Each row below holds a small network's activations on one input, seen along a few directions.
In each table, some parts of the input vary, and every possible input appears once, in random order.
A made-up example of a description, with smaller parts first: line(6) and (point or ring(11) or (values(2) and ring(8))).
Shared parts are said once, and a part with two or three values counts as separate values.
In the rows, 128 means zero.

Other details of the inputs vary at random and push rows far along two fixed directions, the same in every table; ignore that.

Table:
row 1: [105 165 112 102 107  84  96 116 169  66  84]
row 2: [170 118 187 126 111 166  81  91  51 203 192]
row 3: [157 124 118 118 125 134 110 145 103 154 131]
row 4: [137 112 138 153 156 159 159 142 113 164 163]
row 5: [162 246 113  72  84  59  58 149  64 155  81]
row 6: [118 203 117  66  86  35  53 122 140  71  58]
row 7: [124 109 100 120 129 129 146 147 153 110 115]
row 8: [ 88 132  93 143 142 127 178 151 182  78  88]
row 9: [169 129 206 126 109 158  86  95  39 207 203]
row 10: [185 210 122  61  94  69  38 154  52 169 115]
row 11: [152  89 140 129 149 173 143 141  96 175 187]
row 12: [167 137 139  99 130 135 118 135  66 200 177]
row 13: [113  47 171 178 158 195 162 105 145 130 173]
row 14: [115  70  99 173 154 165 173 139 170 117 128]
row 15: [ 77  79  69 161 153 130 196 147 231  49  80]
row 16: [102  79  99 179 153 165 190 134 177 121 118]
row 17: [183 155 168 110 108 116  81 102  56 171 156]
row 18: [162 108 202 132 118 170  94  98  51 203 200]
row 19: [160  81 189 157 133 207 120  89  67 202 217]
row 20: [143 234  96  56  99  36  72 152  95 125  80]
row 21: [117 163 147 104 108  87  92 112 127 102 116]
row 22: [ 92  92 117 154 150 121 182 122 207  44  99]
row 23: [ 86  74 132 157 144 158 163 106 187  83 132]
row 24: [ 97 115  80 144 132 122 170 133 178  97  90]
row 25: [ 92 166 118  97 110  60  97 124 175  46  65]
row 26: [100 204  67 103  96  58 120 147 166  74  38]
row 27: [110  55 139 206 163 219 217 125 138 171 176]
row 28: [103  87 107 158 181 146 188 163 187  98 123]
Each input here is: values(2) and (point or line(5) or ring(8)).
Question: The inputs of row 14 and row 15 match in every part but the values(2) part. If row 13 is changed in the same way as row 14 into row 15, which row does it become?
Answer: row 6
Question: Which other rows does row 12 become when the values(2) part takes its other values? List them by row number.
Answer: row 28
Question: Which other rows does row 10 become when the values(2) part takes its other values? List them by row number.
Answer: row 11
Question: Which other rows does row 2 become when the line(5) part takes its other values? List them by row number.
Answer: row 9, row 13, row 18, row 19

Table:
row 29: [160 170 152  90 113 118  91 134  61 183 165]
row 30: [172 157 151  88 120 110  99 136  61 178 163]
row 31: [100 112 107 152 148 137 147 149 183  87  96]
row 32: [123  92 197 143 130 163 129  89 106 146 189]
row 33: [144 136 135 151 126 146 126 122 100 157 132]
row 34: [137  90 145 167 144 178 153 123 104 174 162]
row 35: [118  49 146 187 175 206 183 140 155 143 178]
row 36: [115  55 126 186 146 201 206 107 148 151 168]
row 37: [180 157 122  78 104 100  81 128  62 175 149]
row 38: [131 204  79  75 117  23  70 170 176  40  22]
row 39: [107 155 114 125 130 103 144 134 142 113 101]
row 40: [ 98  91 134 136 127 126 133  97 179  66 113]
row 41: [161 205 144 102  93 102  93 115  55 179 135]
row 42: [ 97 187  95  98 120  71 117 158 168  64  63]
row 43: [100 100 152 153 134 132 122 109 179  68 112]
row 44: [ 98 100  92 137 140 137 161 134 183  94 104]
row 45: [ 98 102  89 145 129 127 165 135 178  96  93]
row 46: [166 144 124  91 108 124  86 121  65 190 160]
Question: The inputs of row 36 and row 33 match in every part but one. If row 40 is changed in the same way as row 36 into row 33, which row does it become?
Answer: row 43
Question: What do these inputs look like to the network?
Answer: values(3) and (point or line(5))
Question: A walk changes only the line(5) part. It starts at row 41 and steps to row 39. List the rest of the walk in order.
Answer: row 42, row 29, row 30

Table:
row 47: [154 121 174 122 106 143  88  88  61 189 173]
row 48: [159 120 136 125 128 155 132 126  73 182 165]
row 49: [170 237 101  56  92  42  50 141  79 130  76]
row 50: [117 139  97 128 146 106 145 151 168  84  92]
row 51: [157 150 173 109  96 135  91 100  56 182 172]
row 52: [151 227 126  68  79  45  20 112  96 115  75]
row 53: [156 219 100  83  93  62  70 149  96 143  85]
row 54: [151 124 167 111 116 137  88 118  82 157 175]
row 55: [168 131 150 124 114 148 118 126  51 221 180]
row 56: [ 90  65 151 188 157 191 197 101 182  99 149]
row 57: [ 95  90 146 167 153 155 175 114 183  81 133]
row 58: [174 136 196 114 100 148  96  89  32 210 199]
row 59: [141 143 160 119  96 140 107  94  74 167 152]
row 60: [102 197  61  71 114  47  87 153 199  44  38]
row 61: [135 209 136  86  93  68  54 108 103 119  96]
row 62: [100 103  99 158 145 148 175 152 173 111 112]
row 63: [141 156 158 108  97 125  78  96  66 171 153]
row 64: [101  91 106 175 158 163 186 146 180 113 121]
row 65: [168 148 186  97 101 125  79 101  44 186 185]
row 66: [107 103 139 152 140 138 133 115 181  80 106]
row 67: [112 107  87 148 139 134 167 142 173  96  99]
row 68: [176 123 142 123 112 148 117 113  53 211 178]
row 69: [178 123 150 118 117 150 120 115  44 217 188]
row 70: [158 233 134  52  87  27  14 133  97 100  82]
row 71: [106  70 117 160 169 159 193 140 168 109 137]
row 72: [102 125  93 140 139 126 158 157 168 100  95]
row 73: [106 113 133 133 127 110 122 118 176  74  90]
row 74: [103  77 143 163 138 167 144 105 148 122 149]
row 75: [120 127 112 145 144 136 155 148 147 126 121]
row 76: [115  81 106 171 158 162 190 135 175 110 137]
row 77: [160 236 128  50  81  23   4 131 103  92  58]
row 78: [160 242 106  60  96  49  48 155  81 138  77]
row 79: [ 95  98 113 151 162 143 179 155 174 104 115]
row 80: [106 219  66  77 106  32  89 171 165  58  19]
row 81: [162 111 129 136 122 162 137 123  84 185 169]
row 82: [166  89 162 117 130 192 124 105  55 233 226]
row 83: [146  89 141 162 134 194 160 130  85 202 182]
row 84: [110  68 108 169 156 159 197 133 172 113 138]
row 85: [ 98  97 111 151 158 142 179 151 168 107 115]
row 86: [114 122  88 147 142 121 159 143 177  91  95]
row 87: [155  91 197 148 116 191 137  77  47 216 217]
row 88: [ 99  76 134 159 139 152 150 116 180  84 113]
row 89: [ 98 120 135 140 147 118 145 127 185  61 115]
row 90: [149  99 155 147 142 193 151 136  71 206 193]
row 91: [160 122 165 109 109 138  79 115  77 160 160]
row 92: [ 99 207  66  85 110  30 101 168 181  54  20]
row 93: [ 90  70 144 164 156 160 176 124 181  82 149]
row 94: [118  72 157 148 142 149 135 118 148 112 148]
row 95: [ 82 110 129 147 138 121 147 111 180  76 108]
row 96: [113 104  93 145 141 136 169 144 166  99 112]
row 97: [115 130  93 138 144 113 156 144 173  87  97]
row 98: [169 104 157 127 130 164 135 115  52 212 192]
row 99: [113 125  93 130 141 115 150 153 166  86  93]
row 100: [104 136  98 138 153 121 158 155 172  90  92]
row 101: [105 123  97 144 136 122 157 148 165 110  97]
row 102: [ 97  66 148 154 158 149 160 128 181  82 143]
row 103: [102  82 104 138 150 166 163 133 178 110 141]
Question: The inputs of row 85 and row 80 match in every part but one. If row 102 is changed in the same way as row 85 into row 80, which row does it become?
Answer: row 54
Question: What do these inputs look like to the network?
Answer: values(3) and (point or ring(8) or (values(2) and line(5)))
Question: Which other rows does row 71 become when the values(3) part takes its other values? List them by row number.
Answer: row 50, row 99
Question: A walk changes only the line(5) part. It starts at row 101 and steps to row 55. List the rest of the walk in order.
Answer: row 92, row 85, row 79
Question: A walk changes only the ring(8) part. It starts at row 52 and steps to row 66. List the rest of the walk in order.
Answer: row 77, row 70, row 89, row 57, row 56, row 61
